A small network was shown many inputs. Here are its activations along a few directions, one row for each input.
In each table, some parts of the input vary, and every possible input appears once, in random order.
Descriptions start from the smaller parts, as in this example, which fits no table here: one of 6 places along a line, together with either a single point or one of 11 places along a line or (one of 2 separate values, together with one of 8 places around a ring).
Shared parts are said once, and a part with two or three values counts as separate values.

Other details of the inputs vary at random and push rows far along two fixed directions, the same in every table; ignore that.

Rows:
r1: [-0.67 -0.94 -0.11  2.21  0.53  0.67  0.62 -2.71 -0.16 -2.05  0.65 -1.14]
r2: [-1.21  0.79  0.63  2.10 -0.13  0.68 -1.43 -0.87 -0.72 -2.58  0.87 -0.63]
r3: [ 0.05 -0.26 -0.70 -1.97 -0.70 -0.30 -0.11  1.21  0.22  1.65 -1.07  0.64]
r4: [-0.03  0.03 -0.62 -1.43 -0.40  0.40  0.25  1.58  0.65  1.75 -1.10  0.82]
r5: [ 0.27 -0.30  0.19  1.74  0.61  0.00  0.68 -1.87  0.54 -0.97  1.06 -1.33]
r6: [-0.03 -0.21 -0.55  1.01  0.18 -0.86 -0.47 -0.02  0.06 -0.67  0.54 -1.26]
r7: [ 0.08 -0.63 -0.31 -1.75 -0.48 -0.68 -0.26  1.61  0.77  1.67 -0.60  0.46]
r8: [-0.02  0.01 -1.40  0.84  0.52  0.24  0.41 -0.54  0.27 -0.01  0.22 -0.61]
r9: [-0.48  0.47 -0.19 -0.89 -0.09 -0.09 -0.11  1.50  0.69  1.23 -0.73  0.53]
r10: [ 0.44 -0.57  0.67 -2.23 -0.16 -0.10  0.37  0.55  0.11  1.25 -1.52  0.99]
r11: [ 0.14 -0.04 -0.17  1.05  0.27 -0.23  0.09 -0.59 -0.82 -1.55  1.72 -0.57]
r12: [ 0.05  0.01 -0.50  1.09  0.56 -0.21 -0.18  0.59  0.65 -0.31  0.23 -0.78]
r13: [ 0.55 -0.50  0.09 -1.76 -0.51  0.15 -0.25  1.11 -0.30  1.55 -0.39  1.67]
r14: [-6.63  7.72  6.87  2.97 -2.37 -2.11 -4.49  4.45 -4.28 -3.83 -1.89  0.43]
r15: [ 0.00  0.51  0.44 -0.80 -0.07  0.43 -0.43  1.00  0.18  0.79  0.21  1.16]
r16: [ 0.35  0.06  0.57 -0.68 -0.27  0.23 -0.18  1.59  0.60  0.42  0.39  0.79]
r17: [ 0.34 -0.53  0.21  1.61  0.82 -0.16  0.53 -2.10 -0.41 -1.39  1.14 -2.10]
r18: [ 0.58 -0.37 -0.50  1.14  0.98  0.22  0.94 -2.39  0.57 -0.88  0.79 -0.86]
r19: [ 0.30 -0.57  0.76 -2.23 -0.10 -0.15  0.47  0.59  0.18  1.39 -1.33  0.87]
r20: [ 0.67 -0.08 -0.67  1.61  0.04  0.13 -0.31 -1.48 -1.21 -1.03  0.82 -0.41]
r21: [-1.11 -0.03 -0.68  1.65  0.23  0.37 -0.64 -0.39 -0.03 -1.63  0.09 -1.10]
r22: [-0.02 -0.15 -1.42  0.68  0.25 -0.46 -0.02 -1.06 -0.33 -0.45  0.41 -1.07]
r23: [ 0.79  0.21 -0.63  1.64  0.07  0.88 -0.24 -1.20 -0.52 -0.61  0.67 -0.23]
r24: [-0.02 -0.06 -0.78  0.88  0.57 -0.09  0.04  0.17  0.68 -0.13  0.33 -0.67]
r25: [ 0.05 -0.40  1.08 -1.68 -0.35  0.06  0.61  0.80  1.31  1.66 -0.65  0.94]
r26: [ 0.33 -0.01 -1.57  0.76 -0.24 -0.12  0.11 -1.03 -0.59 -0.59  0.17 -1.17]
r27: [ 0.48 -0.26  0.37 -1.62 -0.31  0.48 -0.04  1.70  0.84  1.33  0.20  1.43]
r28: [ 0.23  0.13 -0.70 -1.35 -0.79  0.61  0.37  1.66  0.45  1.75 -1.22  0.69]
r29: [ 0.47 -0.30  0.57 -1.54 -0.69  0.04  0.61  0.59  0.83  1.25 -1.56  1.52]
r30: [ 1.05 -0.69 -0.72  1.22  0.68 -0.02  0.70 -2.57 -0.57 -1.50  0.10 -1.15]
r31: [ 0.31 -0.44  0.86 -2.41  0.09 -0.06  0.37  0.64  0.28  1.45 -1.10  0.66]
r32: [ 0.59 -0.81  0.35 -1.88 -0.66 -0.21  0.28  1.94  0.30  1.03  0.34  1.21]
r33: [ 0.00 -0.26 -0.52 -1.99 -0.40 -0.53 -0.23  1.28  0.54  1.74 -0.78  0.56]
r34: [-0.13  0.45  0.44 -0.50 -0.22  0.43 -0.46  0.89 -0.10  0.89 -0.05  1.27]
r35: [ 0.28  0.05 -0.46  0.87  0.58 -0.03 -0.09 -1.03 -0.92 -1.12  1.48 -0.33]
r36: [ 0.79 -0.61 -0.75  1.18  0.78  0.30  1.01 -2.47  0.43 -1.01  0.37 -0.55]
r37: [ 0.28 -0.12 -0.59  1.29  0.51 -0.02 -0.14 -1.35 -1.14 -1.06  1.31 -0.33]
r38: [ 0.23 -0.72  1.13 -2.23 -0.18 -0.06  0.48  0.85  0.46  1.58 -0.76  0.40]
r39: [ 0.64 -0.55 -0.72  1.37  0.89  0.20  1.11 -2.60  0.46 -1.00  0.64 -0.73]
Each input here is: one of 3 separate values, together with either a single point or (one of 2 separate values, together with one of 6 places along a line).
The inputs of r27 and r25 match in every part but the choice among 3 separate values. If r2 is changed in the same way as r27 into r25, which row does it become?
> r1
Which other rows does r16 become when the place on the line of 6 takes its other values? List them by row number.
> r14, r15, r23, r27, r34
Which other rows does r5 become when the choice among 2 separate values takes its other values? List them by row number.
> r17

Rows:
r40: [ 1.59 -0.29 -1.79  1.88  0.31 -0.10 -0.16 -1.22 -2.18 -1.61  1.71 -2.07]
r41: [-0.16  0.05 -1.98  0.96  1.71 -1.30  0.49 -1.90 -0.74 -1.47  1.23 -2.90]
r42: [-1.05  0.41  0.86 -1.43 -0.97 -0.65 -0.22  2.89  1.30  0.99 -1.08  0.46]
r43: [-1.25  1.33  0.27 -0.72 -0.55 -0.61 -0.34  1.56  0.53  1.98 -2.37  0.14]
r44: [ 0.59 -0.27 -0.17  1.70  0.82  0.70  0.63 -3.28 -0.34 -2.20  0.14 -1.23]
r45: [ 0.42 -0.53 -1.03  2.62  1.13 -0.66  0.72 -0.97  0.95 -2.07  1.62 -1.91]
r46: [ 0.78  0.06 -0.31  2.03  1.11  0.16  0.95 -3.46 -0.45 -1.89 -0.40 -0.99]
r47: [ 1.05 -0.23 -1.62 -1.85 -0.96  0.51  0.44  1.31  0.22  2.48 -0.71  2.51]
r48: [ 0.17 -1.22  1.30 -2.51 -0.25  0.98  0.71  0.70  0.55  1.78 -1.44  1.83]
r49: [ 0.77 -0.93  1.98 -2.50 -0.20  0.32  1.22  0.88  1.10  2.24  0.09  1.84]
r50: [ 0.49 -0.35  0.58  1.66  0.87  0.56  1.09 -3.00 -0.24 -1.93  1.69 -1.15]
r51: [ 0.97 -1.95  0.43 -2.70 -0.60 -1.33  0.36 -0.46 -0.06  1.47 -0.79  0.66]
r52: [-7.31  7.46  5.97  2.68 -2.61 -2.58 -4.19  4.58 -3.06 -3.44 -3.14 -1.22]
r53: [ 1.51 -0.72  0.32 -2.07  0.04  0.76 -0.69  2.21  1.13  2.49  0.77  2.20]
r54: [-0.43 -0.65 -1.58  2.64  0.74  0.28  0.19 -1.69  0.47 -1.41  0.62 -2.36]
r55: [ 1.09 -0.80 -0.31 -2.44 -0.47  0.97 -0.49  2.03  0.98  2.40  0.49  2.34]
r56: [ 0.01 -0.61 -1.66  2.39  0.90  0.99 -0.59 -1.77 -0.77 -1.87  1.99 -0.43]
r57: [ 0.76 -0.75 -1.28 -2.34 -1.03  1.00 -0.11  1.58  0.59  2.06 -0.43  2.28]
What is each input in this table made of?
> one of 3 separate values, together with either a single point or one of 5 places along a line
The inputs of r42 and r50 match in every part but the choice among 3 separate values. If r52 is changed in the same way as r42 into r50, which row does it become?
> r44
Which other rows does r45 become when the choice among 3 separate values takes its other values? List them by row number.
> r49, r53
Which other rows agree with r57 in the choice among 3 separate values? List them by row number.
> r40, r47, r53, r55, r56
